A small network was trained on invented records. Each row is its activation on one of them, seen along a few directions.
Each row is followed by the record's values for the fields N, K, H, E, Y.
A field that a record lacks is written none.
The largest differences between rows may come from other fields.
In the rows, 500 means zero.
Random noise pushes rows far along 3 fixed directions. That doesn't count. These rows show it; they differ only by the noise:
[557 847 871 234 571 646 341 439 445 363 252 757 544 524 369 466 115 579
 571]
[550 648 683 219 532 582 343 369 568 488 441 577 593 560 404 412 300 416
 561]
[647 210 324 399 457 433 572 399 603 455 687 430 358 538 677 598 681 547
 534]
[645 167 258 411 472 434 599 402 590 444 696 421 325 549 694 619 719 556
 552]
[544 368 298 283 595 568 487 369 532 458 538 486 423 621 511 515 546 436
 648]

[478 353 435 289 597 507 478 386 571 397 507 493 417 549 565 612 637 466
 595] => <N:n2 K:none H:h2 E:e3 Y:y2>
[509 449 279 191 741 626 490 452 478 377 378 529 522 705 430 507 475 322
 697] => <N:n4 K:none H:h1 E:e1 Y:y2>
[530 570 359 333 494 633 418 470 561 531 424 541 710 594 438 288 445 320
 443] => <N:n4 K:none H:h3 E:none Y:y1>
[643 554 558 471 464 438 575 535 421 453 553 608 466 526 686 664 548 691
 419] => <N:n3 K:k1 H:h1 E:e3 Y:y1>
[520 307 621 725 323 322 575 621 528 422 625 437 316 404 662 663 660 646
 470] => <N:n4 K:none H:h1 E:none Y:y2>
[316 363 304 484 655 494 431 488 544 654 602 268 477 603 358 343 701 210
 730] => <N:n4 K:none H:h1 E:none Y:y2>
[582 611 460 413 454 560 528 502 417 329 461 621 550 478 551 660 367 537
 527] => <N:n3 K:k1 H:h1 E:e3 Y:y2>
[431 581 534 437 635 432 468 491 461 522 414 608 405 609 507 529 427 508
 569] => <N:n2 K:none H:h1 E:none Y:y1>
[294 687 702 656 608 528 448 702 363 449 313 671 385 483 357 522 315 768
 604] => <N:n3 K:k1 H:h3 E:none Y:y1>
[615 548 770 703 225 420 569 520 586 629 596 433 604 319 663 443 566 605
 326] => <N:n2 K:none H:h3 E:e3 Y:y1>
[421 470 676 689 484 398 532 694 456 484 408 533 404 434 508 537 464 722
 481] => <N:n4 K:none H:h3 E:none Y:y1>
[465 691 483 651 379 516 628 583 470 563 453 460 712 497 453 286 409 474
 337] => <N:n3 K:k1 H:h3 E:none Y:y1>
[623 675 637 727 583 496 587 600 292 194 290 738 372 427 679 645 266 780
 451] => <N:n2 K:none H:h2 E:none Y:y2>
[522 633 638 460 272 509 417 372 526 590 504 411 725 453 512 392 405 314
 432] => <N:n2 K:none H:h1 E:e3 Y:y2>
[582 705 834 574 489 588 591 659 456 326 414 722 470 428 549 552 292 691
 383] => <N:n3 K:k1 H:h3 E:none Y:y2>
[258 698 569 568 524 600 410 493 382 605 327 469 555 523 289 334 331 381
 619] => <N:n2 K:none H:h1 E:none Y:y1>
[524 299 387 619 576 427 607 572 470 339 492 479 226 392 590 706 595 729
 553] => <N:n1 K:none H:h2 E:none Y:y2>
[523 446 632 406 487 473 420 428 555 566 540 397 501 495 507 504 510 486
 501] => <N:n1 K:none H:h1 E:e1 Y:y2>
[625 833 617 230 419 587 509 443 405 276 217 774 658 563 558 589 171 524
 403] => <N:n2 K:none H:h1 E:e3 Y:y1>
[300 518 218 369 770 747 334 307 432 656 376 421 607 761 216 320 481 110
 654] => <N:n1 K:none H:h2 E:none Y:y1>
[262 697 337  70 803 699 270 284 598 582 324 418 710 760 107 242 297  40
 713] => <N:n1 K:none H:h2 E:none Y:y1>
[367 467 722 577 555 393 393 605 526 511 481 570 388 424 392 654 453 503
 654] => <N:n4 K:none H:h1 E:none Y:y2>
[337 619 501 658 785 671 593 656 159 186 120 724 115 499 329 636 435 817
 813] => <N:n4 K:none H:h2 E:none Y:y2>
[445 446 577 808 425 370 608 615 505 500 616 378 329 364 493 567 724 680
 460] => <N:n3 K:k1 H:h2 E:none Y:y1>
[609 481 686 509 321 267 508 510 613 427 605 518 530 376 766 627 489 689
 296] => <N:n2 K:none H:h2 E:e3 Y:y1>
[565 286 174 341 498 459 488 343 693 477 645 438 473 559 618 558 668 425
 500] => <N:n2 K:none H:h2 E:e1 Y:y1>
[647 323 512 480 375 240 608 483 538 563 670 501 525 359 671 558 650 530
 387] => <N:n4 K:none H:h1 E:e3 Y:y1>
[601 474 799 404 402 358 376 467 660 486 646 411 665 350 479 539 452 539
 381] => <N:n3 K:k2 H:h2 E:e3 Y:y2>
[217 491 634 427 865 483 357 609 476 371 341 635 160 601 305 744 541 598
 816] => <N:n4 K:none H:h2 E:none Y:y1>
[510 671 673 745 410 462 495 498 377 556 420 502 548 419 481 337 393 595
 394] => <N:n1 K:none H:h2 E:none Y:y1>
[547 488 848 414 369 327 371 491 706 636 631 422 591 449 495 487 594 438
 389] => <N:n4 K:none H:h1 E:e1 Y:y1>
[551 569 554 470 476 484 561 576 435 362 363 709 494 504 588 502 425 729
 476] => <N:n4 K:none H:h3 E:e3 Y:y1>
[500 661 730 310 500 522 313 444 607 649 423 503 698 586 336 372 393 281
 429] => <N:n4 K:none H:h1 E:none Y:y1>
[643 625 622 510 391 498 594 528 397 300 424 672 475 348 616 638 289 644
 426] => <N:n1 K:none H:h1 E:e1 Y:y2>
[561 264 622 610 273 293 534 502 577 463 664 435 383 422 775 765 675 621
 433] => <N:n2 K:none H:h1 E:e3 Y:y2>
[632 420 114 232 596 646 569 334 569 431 511 447 531 661 550 458 516 253
 536] => <N:n2 K:none H:h1 E:none Y:y2>
[723 168 197 404 459 403 667 492 558 327 670 431 402 514 735 595 708 482
 395] => <N:n4 K:none H:h2 E:none Y:y2>
[525 538 457 670 340 504 658 566 325 468 427 588 334 389 641 494 470 701
 383] => <N:n2 K:none H:h1 E:none Y:y1>
[447 475 578 620 404 410 420 462 639 736 593 280 580 491 370 311 653 294
 525] => <N:n4 K:none H:h1 E:none Y:y1>
[449 410 231 464 499 538 487 432 488 624 576 401 519 550 436 357 669 332
 653] => <N:n4 K:none H:h1 E:e1 Y:y1>
[500 266 471 564 322 321 541 527 558 535 676 397 419 480 615 634 740 492
 468] => <N:n4 K:none H:h1 E:e1 Y:y1>
[322 591 299 699 708 621 607 601 261 466 322 514 278 568 306 532 583 616
 732] => <N:n3 K:k1 H:h1 E:none Y:y1>
[524 762 794 638 315 549 460 588 426 547 393 637 595 359 452 276 363 589
 359] => <N:n4 K:none H:h3 E:none Y:y1>
[337 704 679 592 426 587 481 523 397 656 341 469 687 464 341 290 405 414
 531] => <N:n4 K:none H:h3 E:e3 Y:y1>
[550 432 298 390 478 482 435 513 542 430 520 568 482 478 505 491 571 485
 463] => <N:n4 K:none H:h2 E:none Y:y1>
[510 381 365 309 522 591 504 387 655 605 582 381 693 633 442 287 522 143
 493] => <N:n4 K:none H:h3 E:none Y:y2>
[646 603 595 506 422 513 491 504 493 547 424 496 549 391 558 521 372 582
 318] => <N:n2 K:none H:h1 E:none Y:y1>
[765 268 540 417 266 319 544 447 809 504 788 390 570 468 709 507 691 359
 286] => <N:n4 K:none H:h1 E:none Y:y2>

Here are new rows. What are their fields?
[549 276 238 490 654 500 597 566 448 437 456 544 258 517 525 717 678 550
 626] => <N:n4 K:none H:h1 E:none Y:y1>
[410 415 605 533 676 454 362 499 496 466 504 493 440 587 435 490 509 406
 652] => <N:n4 K:none H:h2 E:none Y:y2>
[448 442 148 517 621 554 584 378 243 487 392 511 460 603 537 470 571 528
 588] => <N:n1 K:none H:h2 E:e3 Y:y1>
[639 444 497 587 405 422 632 469 600 623 655 447 511 359 647 548 552 478
 316] => <N:n2 K:none H:h1 E:none Y:y1>
[360 462 262 483 801 668 389 472 357 493 236 619 373 677 276 588 507 421
 727] => <N:n4 K:none H:h2 E:none Y:y1>
[726 841 432 488 462 639 603 515 259 189 201 852 501 488 644 530 178 737
 320] => <N:n2 K:none H:h2 E:none Y:y1>
[535 499 388 692 331 431 524 422 464 585 670 474 635 439 585 354 651 513
 383] => <N:n3 K:k1 H:h2 E:e3 Y:y1>
[394 806 469 539 615 761 503 596 233 462 292 635 470 573 355 486 310 506
 598] => <N:n3 K:k1 H:h1 E:none Y:y1>
[395 746 510 279 563 689 266 399 510 700 405 476 728 599 171 135 355 140
 610] => <N:n4 K:none H:h1 E:none Y:y1>
[452 405 189 646 387 514 589 418 467 578 616 267 501 518 567 400 606 314
 526] => <N:n2 K:none H:h1 E:none Y:y2>
[528 539 543 604 552 542 580 653 353 372 289 666 396 427 522 644 440 738
 617] => <N:n4 K:none H:h3 E:e3 Y:y1>
[776 546 777 582 182 282 586 501 716 317 576 619 462 315 752 594 453 796
 190] => <N:n2 K:none H:h2 E:none Y:y1>
[492 352 345 279 674 476 453 400 598 538 488 455 435 567 512 641 601 392
 655] => <N:n2 K:none H:h1 E:e3 Y:y1>
[479 440 399 392 596 531 372 437 573 424 411 577 496 521 482 586 522 544
 584] => <N:n2 K:none H:h2 E:e3 Y:y1>
[445 484 404 626 409 530 545 477 436 489 585 384 487 524 457 478 487 467
 545] => <N:n3 K:k1 H:h1 E:none Y:y2>
[543 388 830 258 448 328 289 495 812 481 686 452 557 458 537 568 575 356
 371] => <N:n4 K:none H:h2 E:none Y:y2>
[395 321 449 735 535 435 604 665 414 496 450 501 298 436 481 613 563 664
 618] => <N:n4 K:none H:h3 E:none Y:y1>
[448 479 521 452 546 491 374 364 683 609 513 431 696 640 337 351 533 196
 523] => <N:n4 K:none H:h2 E:none Y:y1>
[440 620 551 315 676 528 385 522 381 444 322 581 502 590 381 477 421 517
 674] => <N:n4 K:none H:h1 E:e3 Y:y1>
[346 377 537 275 605 442 310 388 679 646 563 306 601 586 329 424 644 263
 620] => <N:n4 K:none H:h2 E:e3 Y:y1>
[306 399 324 796 403 478 584 559 488 738 648 241 555 495 420 323 681 402
 515] => <N:n3 K:k1 H:h3 E:none Y:y1>
[523 673 632 645 532 588 567 626 268 390 241 703 309 451 471 593 440 728
 524] => <N:n4 K:none H:h1 E:none Y:y1>
[558 489 487 741 416 463 625 494 428 539 417 466 351 449 580 519 570 658
 474] => <N:n2 K:none H:h1 E:none Y:y1>
[299 540 520 520 687 565 401 555 439 544 394 400 444 535 262 394 562 362
 742] => <N:n4 K:none H:h1 E:none Y:y2>
